[ 13 -27  42  13 -18  42  42   3  13 -25  10 -14  13 -27  13 -15  -7 -31
  31  -5  -9  30]  sivun
[ 21  -2 -15  27 -33 -16 -17 -50  19  35  37 -41  29  -3  27  46 -37   0
  -3 -35 -39  15]  mis
[ 26 -28 -29  21  33 -28 -31   9  29 -26  17  21  21 -28  24 -10  26 -30
 -28  30  24  33]  tama
[-30 -17  32 -35  19  33  32  55 -28 -20 -36  32 -34 -17 -31 -26  25  26
 -17  22  28 -25]  Zire
[ 32 -37  17  27  16  18  17  14  33 -52  20  13  26 -37  29 -37  13   9
 -37  15  13  35]  Segan
[ 21 -37 -21  21  -2 -21 -25 -15  21  32  28  -7  23 -38  25  50  -5  -3
 -38  -3  -6  21]  tar
[ -4 -11 -22  -8  43 -21 -22  33  -2 -18 -11  39  -8 -10  -6 -18  41 -29
 -10  43  40   3]  Sunu
[ 13 -27  42  13 -18  42  42   3  13  16  10 -14  13 -27  13 -15 -17  42
 -26 -18 -16  11]  pomu
[ 21 -37 -21  21  -2 -21 -25 -15  21  32  28  -7  23 -38  25  50  -5  -3
 -38  -3  23  32]  miva
[  2 -38  34  -3  18  35  33  38   3 -45  -7  24  -3 -37   0 -33  20  27
 -37  19  22   5]  Mirid
where: [40]	Sunu, 21
where: [37]	mis, 11
len: [ 21 -37 -21  21  -2 -21 -25 -15  21  32  28  -7  23 -38  25  50  -5  -3
 -38  -3  -6  21]	22

[-41 -55  23  11 -35   8   3   8  18] -> Videl
[  8  23 -41  10 -35  18 -55   3  36] -> gezog
[-62  35 -26  10  27  18  -1   3  10] -> gefiv
[-43  32  -8  25   5  18 -13  14   8] -> gik
[  8  23 -41  10 -40  18 -55   3   8] -> Supu
[  8 -35   3  23  17 -55 -41  10   8] -> Vozo
order: [  8   3 -55  18 -40  10 -41  23   8]	Supu
where: [11]	Videl, 4
len: [  8  23 -41  10 -40  18 -55   3   8]	9
order: [  3 -40  18   8 -55  23   8  10 -41]	Supu
where: [25]	gik, 4

[ 10 -28  -6  12  -4 -20  30 -21] : Sor
[ 10 -28  -6  12  -4 -20 -10  12] : kereb
[ 10  11  -6  12   0  23  46 -20] : Punen
len: [ 10 -28  -6  12  -4 -20  30 -21]	8
where: [46]	Punen, 7
where: [30]	Sor, 7
where: [23]	Punen, 6
len: [ 10 -28  -6  12  -4 -20  30]	7
len: [10]	1
len: [ 10  11  -6  12   0  23  46 -20]	8

[  0 -26 -17   0   5 -14 -23 -23  -5  13  34   5  16  18  16 -14  30  46
   7]  fol
[ 28 -26 -17  -9   5 -11 -60 -23  -2   6   2 -23  18 -27  16 -14  29  12
  -1]  Zataf
[ 23 -26 -17  -6   5 -13 -52 -23  -2   6  18  14  19 -12  16 -15  35  33
   4]  Risap
[ 23 -26 -17  -6   5 -13 -55 -23  -2   6  15 -11  20 -15  16 -14  29  29
   4]  Robid
[ 30 -26 -17 -13   5  -6 -61 -14  -2   5  -9 -32  18 -32  16 -13  13  -4
  -7]  buk
[ 29 -26  -9 -15   2  -2 -52  -5  -2   6 -18 -39  15 -35  11  -6  -4 -18
 -11]  nagug
[-11 -25 -17   2   5 -13  -5 -23  -8  16  37  11   6  29  16 -13  29  46
   6]  Lafa
[ 12 -26 -17  -4   5 -13 -39 -23  -2   8  28  -3  18   3  16 -14  34  43
   6]  sir
find: [ 30 -26 -17 -13   5  -6 -61 -14  -2   5  -9 -32  18 -32  16 -13  13  -4
  -7]	buk
len: [ 30 -26 -17 -13   5  -6 -61 -14]	8
find: [ 23 -26 -17  -6   5 -13 -55 -23  -2   6  15 -11  20 -15  16 -14  29  29
   4]	Robid

[ 13   3  -5  -6  28 -11   8   6 -53  21   2  -1 -26]  lafir
[ -5 -53 -26  13  20   6  28   2   3  -1  -6   8 -11]  suf
[ 28  -3   5  22  -6  33 -49  29  14 -38   8 -47  12]  vafev
len: [28 -3  5 22]	4
order: [ 12  29  33  -3 -47  14  28  -6   8  22 -38 -49   5]	vafev
order: [-53 -26 -11  -6  -5  -1   2   3   6   8  13  20  28]	suf
len: [ 28  -3   5  22  -6  33 -49  29  14 -38   8]	11

